A small network was trained on invented records. Each row is its activation on one of them, seen along a few directions.
Each row is followed by the record's values for the fields Dad, Tok, Gema, Rik.
Not every record has every field; a missing one is written missing.
-.15,-.26,.50,-.21,-.35,-.06,.11,.11,.35,.40,.14,-.23,-.40,.26 : Dad=e3 Tok=t1 Gema=d1 Rik=missing
-.56,.36,-.53,-.17,-.36,.07,-.22,.44,-.27,-.23,-.18,-.25,-.09,.38 : Dad=e3 Tok=t2 Gema=d2 Rik=c3
-.04,.10,-.01,-.42,-.66,-.06,.16,.46,.18,-.06,.05,-.13,.12,-.20 : Dad=e3 Tok=t2 Gema=d1 Rik=missing
.18,-.27,.23,.17,.45,.06,-.33,-.04,-.49,-.49,.22,.60,-.49,-.03 : Dad=e1 Tok=t1 Gema=d2 Rik=c1
.40,-.14,-.11,.23,.22,.29,.32,-.37,-.65,-.26,-.32,-.50,-.78,.11 : Dad=e1 Tok=t1 Gema=d3 Rik=missing
-.07,.00,.09,.35,-.07,-.69,.14,.50,-.21,.32,.09,.47,-.42,.18 : Dad=e3 Tok=t1 Gema=d2 Rik=c1
-.02,-.22,.36,-.05,-.21,-.22,.51,.04,.43,.40,-.31,.06,-.48,-.25 : Dad=e3 Tok=t1 Gema=d1 Rik=missing
-.02,-.14,.48,-.31,-.43,-.09,.02,.29,-.03,.45,.16,.07,-.35,.49 : Dad=e3 Tok=t1 Gema=d1 Rik=missing
.03,-.45,.27,.46,.69,.21,.06,.03,-.02,.16,-.04,-.29,-.17,.23 : Dad=e1 Tok=t1 Gema=d2 Rik=c2
-.34,.43,-.76,.07,-.14,-.24,-.01,.46,-.18,-.20,-.08,.68,.07,.40 : Dad=e3 Tok=t2 Gema=d2 Rik=c1
-.23,.37,-.26,.45,-.32,-.05,.59,.07,.16,.18,-.32,-.23,.39,-.38 : Dad=e3 Tok=t2 Gema=d3 Rik=missing
.36,-.42,-.09,-.37,.17,.40,.11,.39,-.12,-.18,.37,.02,.54,.34 : Dad=e1 Tok=t2 Gema=d1 Rik=missing
.47,-.18,-.32,.40,-.01,.22,-.41,-.14,.16,-.61,-.13,-.43,.20,-.59 : Dad=e1 Tok=t2 Gema=d3 Rik=missing
-.34,.00,-.09,.33,-.16,-.12,.14,.04,.50,.19,.01,.14,.62,-.07 : Dad=e3 Tok=t2 Gema=d2 Rik=c2
.42,-.19,-.11,-.21,.23,.27,.12,.42,.33,-.42,.33,-.01,.40,-.05 : Dad=e1 Tok=t2 Gema=d1 Rik=missing
.11,-.06,-.36,.15,.16,.38,-.22,.44,-.25,-.29,.17,-.63,.27,.27 : Dad=e1 Tok=t2 Gema=d2 Rik=c3
.61,-.21,.50,-.13,.39,.13,.37,.10,.09,-.11,-.14,-.17,-.44,-.37 : Dad=e1 Tok=t1 Gema=d1 Rik=missing
-.20,-.18,-.06,-.45,-.52,.24,.19,.23,.61,.01,-.05,-.11,.19,-.04 : Dad=e3 Tok=t2 Gema=d1 Rik=missing
-.09,-.17,.02,.10,-.50,-.07,.44,-.36,.00,.27,-.21,-.42,-.61,.14 : Dad=e3 Tok=t1 Gema=d3 Rik=missing
-.19,-.19,-.09,-.49,-.44,.07,.26,.35,.45,.01,-.11,.12,.20,.00 : Dad=e3 Tok=t2 Gema=d1 Rik=missing
-.15,-.03,-.31,.42,-.57,-.03,-.18,-.06,.36,-.24,-.25,-.23,.08,-.54 : Dad=e3 Tok=t2 Gema=d3 Rik=missing
.32,-.57,.56,-.30,.38,.28,.26,.01,-.06,.04,.14,-.55,-.39,.10 : Dad=e1 Tok=t1 Gema=d1 Rik=missing
.28,-.60,-.30,-.17,.04,.21,-.24,-.09,-.47,-.07,.68,.13,.62,.44 : Dad=e1 Tok=t2 Gema=d2 Rik=c1
-.40,-.03,.49,.22,.13,-.37,-.01,-.20,.27,.11,-.40,.22,-.22,-.35 : Dad=e3 Tok=t1 Gema=d2 Rik=c2
.03,.00,-.06,-.33,-.49,-.27,.26,.51,.13,.07,-.27,.13,.16,-.35 : Dad=e3 Tok=t2 Gema=d1 Rik=missing
-.16,-.23,-.02,-.32,-.49,-.12,-.04,.48,.18,.18,.07,.04,.32,.18 : Dad=e3 Tok=t2 Gema=d1 Rik=missing
.25,.22,-.13,.12,.58,.08,-.04,-.37,.21,-.52,.40,.25,-.37,.36 : Dad=e1 Tok=t1 Gema=d2 Rik=c3
-.04,.52,.37,.56,-.16,.01,.34,-.14,.14,.34,-.42,.02,-.22,-.24 : Dad=e3 Tok=t1 Gema=d3 Rik=missing
.02,-.14,.39,-.19,-.24,-.15,.48,.08,.23,.41,-.37,.23,-.47,-.19 : Dad=e3 Tok=t1 Gema=d1 Rik=missing
-.01,-.03,-.02,-.32,-.52,-.09,.34,.37,.36,.05,-.34,-.10,.13,-.50 : Dad=e3 Tok=t2 Gema=d1 Rik=missing
-.03,.00,-.34,.18,.51,.70,-.02,-.39,.04,.65,.56,-.35,-.23,-.74 : Dad=e2 Tok=missing Gema=d3 Rik=missing
.00,-.03,-.01,-.37,-.57,-.04,.35,.40,.19,.04,-.33,.04,.13,-.42 : Dad=e3 Tok=t2 Gema=d1 Rik=missing
-.12,.02,-.62,.33,-.38,-.14,.21,.08,.41,-.13,-.49,-.13,-.02,-.39 : Dad=e3 Tok=t2 Gema=d3 Rik=missing
-.14,.13,-.34,.44,-.23,-.49,.04,.32,.07,.05,.27,.62,.46,-.01 : Dad=e3 Tok=t2 Gema=d2 Rik=c1
.38,.29,-.30,.24,.68,.00,-.09,.17,-.42,-.36,.03,.56,-.46,.56 : Dad=e1 Tok=t1 Gema=d2 Rik=c1
.50,-.02,-.14,.06,.32,-.03,-.20,-.32,.07,-.13,-.23,-.05,.71,-.20 : Dad=e1 Tok=t2 Gema=d2 Rik=c2
-.05,.05,.02,-.52,-.74,.15,.28,.34,.22,-.08,-.07,-.26,.08,-.22 : Dad=e3 Tok=t2 Gema=d1 Rik=missing
.39,-.29,.04,.64,.53,-.32,-.05,.37,-.33,-.08,.31,.22,-.32,.12 : Dad=e1 Tok=t1 Gema=d2 Rik=c1
.47,-.17,.00,-.52,.01,.50,.28,.35,-.09,-.49,.03,-.42,.23,-.25 : Dad=e1 Tok=t2 Gema=d1 Rik=missing
.16,.11,-.25,.33,.18,.46,-.42,.58,-.10,-.45,.30,-.48,.35,.29 : Dad=e1 Tok=t2 Gema=d2 Rik=c3
.45,-.09,.31,.31,.33,-.12,-.37,-.09,-.37,-.40,.41,.59,-.26,.03 : Dad=e1 Tok=t1 Gema=d2 Rik=c1
-.53,.00,.16,.15,-.08,-.19,-.02,.23,.00,.19,-.51,-.11,.53,-.30 : Dad=e3 Tok=t2 Gema=d2 Rik=c2
-.13,-.27,.29,-.11,-.20,-.17,.28,.15,.29,.47,.26,.31,-.24,.55 : Dad=e3 Tok=t1 Gema=d1 Rik=missing
.19,-.25,-.15,.26,-.03,.48,-.38,-.13,-.19,-.34,-.24,-.62,.31,-.40 : Dad=e1 Tok=t2 Gema=d3 Rik=missing
-.45,.18,.49,.18,-.24,-.03,-.29,-.39,.16,-.13,-.09,-.25,-.46,-.24 : Dad=e3 Tok=t1 Gema=d2 Rik=c3
.39,-.38,.33,.61,.18,.37,.18,-.38,.14,-.19,.16,-.40,-.34,-.20 : Dad=e1 Tok=t1 Gema=d3 Rik=missing
-.06,-.20,.37,-.20,-.33,-.06,.23,.12,.18,.44,.30,.25,-.28,.64 : Dad=e3 Tok=t1 Gema=d1 Rik=missing
-.07,.01,-.17,-.18,-.34,-.16,.13,.53,.54,-.05,.19,.42,.25,.00 : Dad=e3 Tok=t2 Gema=d1 Rik=missing
.32,-.45,-.14,-.28,.24,.30,.08,.40,.03,-.15,.31,.07,.52,.29 : Dad=e1 Tok=t2 Gema=d1 Rik=missing
.20,-.02,-.14,.05,.02,.67,-.52,-.17,.33,-.46,.02,-.73,.38,.04 : Dad=e1 Tok=t2 Gema=d2 Rik=c3
.37,-.52,.48,-.21,.40,.19,.25,.09,-.12,.09,.14,-.21,-.36,.30 : Dad=e1 Tok=t1 Gema=d1 Rik=missing
-.13,.34,-.21,-.18,-.05,-.27,-.26,.05,.20,.10,-.63,.19,.44,.14 : Dad=e3 Tok=t2 Gema=d2 Rik=c2
-.26,.04,.35,-.08,-.46,-.22,-.20,-.04,-.42,.15,.28,.78,.76,-.17 : Dad=e3 Tok=t2 Gema=d2 Rik=c1
-.24,-.28,-.18,-.25,-.40,-.08,.18,.40,.29,.21,.21,.25,.38,.35 : Dad=e3 Tok=t2 Gema=d1 Rik=missing
-.11,-.01,.15,.55,-.35,-.11,-.06,-.29,.33,.00,-.16,-.12,-.59,-.37 : Dad=e3 Tok=t1 Gema=d3 Rik=missing
.07,-.01,.45,-.18,-.31,-.21,.43,.12,.35,.30,-.25,-.01,-.52,-.31 : Dad=e3 Tok=t1 Gema=d1 Rik=missing
-.29,-.22,-.14,-.46,-.56,.21,.33,.28,.36,.06,.09,-.01,.14,-.02 : Dad=e3 Tok=t2 Gema=d1 Rik=missing
-.24,-.02,.10,.27,-.46,.22,.02,-.33,-.06,.12,-.35,-.24,-.71,.03 : Dad=e3 Tok=t1 Gema=d3 Rik=missing
-.07,-.17,.38,-.35,-.23,-.02,.35,.10,.45,.28,-.06,.18,-.45,.22 : Dad=e3 Tok=t1 Gema=d1 Rik=missing
-.32,-.23,-.22,.42,-.62,.20,.27,-.07,.36,-.02,-.05,-.31,.25,-.35 : Dad=e3 Tok=t2 Gema=d3 Rik=missing
.29,-.45,.05,-.36,.08,.37,-.12,.36,.09,-.23,.18,-.42,.40,-.02 : Dad=e1 Tok=t2 Gema=d1 Rik=missing
.44,-.42,-.09,-.22,.21,.21,.30,.28,.17,-.23,-.27,-.18,.31,-.55 : Dad=e1 Tok=t2 Gema=d1 Rik=missing
-.17,-.33,.41,-.24,-.29,-.15,.32,.10,.14,.50,.04,-.07,-.43,.34 : Dad=e3 Tok=t1 Gema=d1 Rik=missing
-.07,.46,-.02,.39,-.41,.16,.33,.01,.20,.15,-.45,-.05,.51,-.40 : Dad=e3 Tok=t2 Gema=d3 Rik=missing
-.19,-.20,.32,-.30,-.35,.12,.41,.03,.35,.34,.14,.06,-.50,.19 : Dad=e3 Tok=t1 Gema=d1 Rik=missing
-.32,.06,.64,.20,.09,-.26,-.07,.02,.01,.54,-.52,-.02,-.08,-.07 : Dad=e3 Tok=t1 Gema=d2 Rik=c2
-.31,-.36,.02,-.48,-.58,.03,.13,.29,.23,.19,-.08,-.45,.19,-.07 : Dad=e3 Tok=t2 Gema=d1 Rik=missing
-.10,.62,.09,-.33,.81,.49,-.16,-.52,.15,.58,.59,-.47,-.04,-.58 : Dad=e2 Tok=missing Gema=d2 Rik=c3
-.06,-.15,.42,-.29,-.34,.18,.25,-.03,.61,.29,-.01,-.07,-.44,.18 : Dad=e3 Tok=t1 Gema=d1 Rik=missing
.53,-.08,.02,-.46,.04,.29,.10,.47,-.10,-.44,.14,-.30,.27,-.24 : Dad=e1 Tok=t2 Gema=d1 Rik=missing

Which values does each new row have?
.27,-.24,.42,.48,.21,.41,-.25,-.39,-.20,-.14,-.16,-.49,-.47,-.13 : Dad=e1 Tok=t1 Gema=d3 Rik=missing
-.34,.43,.22,.04,-.05,-.06,-.22,.10,-.19,.20,-.17,.00,-.52,.69 : Dad=e3 Tok=t1 Gema=d2 Rik=c3
-.52,.52,-.21,.20,-.23,-.10,-.21,.41,-.05,-.30,-.45,-.42,.05,-.26 : Dad=e3 Tok=t2 Gema=d2 Rik=c3
-.68,-.22,-.22,.25,-.30,-.01,-.02,.10,-.12,-.28,.21,.79,.27,-.21 : Dad=e3 Tok=t2 Gema=d2 Rik=c1
.50,.27,.23,.13,.50,.25,.25,-.64,-.22,-.45,-.47,-.04,-.35,-.28 : Dad=e1 Tok=t1 Gema=d3 Rik=missing
-.05,.45,-.24,.44,-.40,-.07,.23,.28,.14,.06,-.47,-.28,.28,-.33 : Dad=e3 Tok=t2 Gema=d3 Rik=missing
-.43,.06,-.03,.12,-.06,-.12,-.16,.03,.44,-.16,-.31,.37,.44,-.29 : Dad=e3 Tok=t2 Gema=d2 Rik=c2
-.15,-.21,-.08,-.38,-.54,.02,.11,.38,.19,.17,.26,.19,.38,.40 : Dad=e3 Tok=t2 Gema=d1 Rik=missing
-.38,.16,-.07,-.24,-.33,-.23,.12,-.15,.49,.01,.03,-.67,.33,-.19 : Dad=e3 Tok=t2 Gema=d2 Rik=c3
.06,-.08,-.24,-.13,.65,.08,-.08,.04,-.42,-.22,-.52,-.21,.52,-.07 : Dad=e1 Tok=t2 Gema=d2 Rik=c2
.04,.49,.19,.58,-.17,-.16,.34,.06,.12,.30,-.43,-.17,-.35,-.09 : Dad=e3 Tok=t1 Gema=d3 Rik=missing
.53,-.32,.24,.25,.08,.30,-.15,-.51,-.03,-.11,-.15,-.54,-.46,.03 : Dad=e1 Tok=t1 Gema=d3 Rik=missing
.38,.14,-.29,.23,.54,.16,-.31,.20,.03,-.17,-.48,-.17,.52,.02 : Dad=e1 Tok=t2 Gema=d2 Rik=c2
-.28,-.36,-.08,-.41,-.51,-.06,.20,.37,.14,.23,-.02,-.13,.25,.10 : Dad=e3 Tok=t2 Gema=d1 Rik=missing
.39,-.44,.58,-.17,.31,.27,.00,.10,.11,.00,.26,-.36,-.32,.20 : Dad=e1 Tok=t1 Gema=d1 Rik=missing
-.50,.35,.03,.12,-.30,.06,-.58,.26,.02,-.41,-.32,-.04,.15,-.32 : Dad=e3 Tok=t2 Gema=d2 Rik=c3
-.04,-.01,.28,-.07,-.10,-.26,.25,.26,.65,.16,.18,.36,-.37,.11 : Dad=e3 Tok=t1 Gema=d1 Rik=missing
.31,-.08,.50,.28,.16,.37,-.71,-.12,.37,-.34,.14,-.73,-.57,.02 : Dad=e1 Tok=t1 Gema=d2 Rik=c3
.38,-.38,.43,-.29,.33,.48,.32,.04,.10,-.08,.25,-.07,-.42,.15 : Dad=e1 Tok=t1 Gema=d1 Rik=missing
.28,-.41,.02,-.47,.17,.02,-.11,-.22,-.68,-.42,.53,.48,.70,.07 : Dad=e1 Tok=t2 Gema=d2 Rik=c1
.25,.24,.00,.08,.71,-.18,.25,-.03,-.09,-.32,.54,.13,-.38,.23 : Dad=e1 Tok=t1 Gema=d2 Rik=c3
.20,-.04,.04,.56,.54,.27,-.24,.04,.04,-.14,-.63,-.15,-.31,.02 : Dad=e1 Tok=t1 Gema=d2 Rik=c2
.67,.11,.11,.22,.33,.21,.12,-.34,.25,-.19,-.26,-.24,-.45,-.12 : Dad=e1 Tok=t1 Gema=d3 Rik=missing
-.35,.61,-.35,-.49,-.36,.15,-.13,-.09,-.13,-.27,-.28,.09,.20,.47 : Dad=e3 Tok=t2 Gema=d2 Rik=c3
-.04,.20,.13,-.42,-.32,-.26,.06,-.21,-.13,.26,-.11,-.22,-.36,.84 : Dad=e3 Tok=t1 Gema=d2 Rik=c3
-.39,.03,.25,.19,.07,-.36,-.20,-.34,.07,.25,-.58,-.11,-.33,-.15 : Dad=e3 Tok=t1 Gema=d2 Rik=c2
.42,-.29,-.78,-.36,.31,-.48,-.10,-.08,-.44,-.53,-.07,.17,.09,-.08 : Dad=e1 Tok=t2 Gema=d2 Rik=c1
-.40,-.31,-.31,.11,-.19,.02,.12,.07,.63,.23,-.16,-.03,.36,.06 : Dad=e3 Tok=t2 Gema=d2 Rik=c2
.36,-.17,.34,.15,.72,-.18,.00,-.27,-.32,.16,-.36,-.27,-.16,.10 : Dad=e1 Tok=t1 Gema=d2 Rik=c2
-.41,-.11,-.12,.26,-.59,.23,-.16,-.05,.03,-.02,-.35,-.43,.19,-.33 : Dad=e3 Tok=t2 Gema=d3 Rik=missing
.19,.41,-.08,.00,-.13,-.51,.75,-.38,.18,.31,-.48,-.07,-.42,-.04 : Dad=e3 Tok=t1 Gema=d3 Rik=missing
.33,-.11,.28,.23,.05,.57,.32,-.73,-.41,-.24,-.02,-.37,-.49,.01 : Dad=e1 Tok=t1 Gema=d3 Rik=missing
-.41,.05,.11,-.38,-.46,.10,-.51,-.17,.03,-.01,.13,.04,.52,.31 : Dad=e3 Tok=t2 Gema=d2 Rik=c3
.26,.05,-.51,.29,.39,-.10,-.04,.46,-.71,-.33,.34,.12,.40,.17 : Dad=e1 Tok=t2 Gema=d2 Rik=c1
.69,-.20,.56,-.19,.34,.18,.35,.14,-.05,-.14,-.19,-.03,-.48,-.21 : Dad=e1 Tok=t1 Gema=d1 Rik=missing
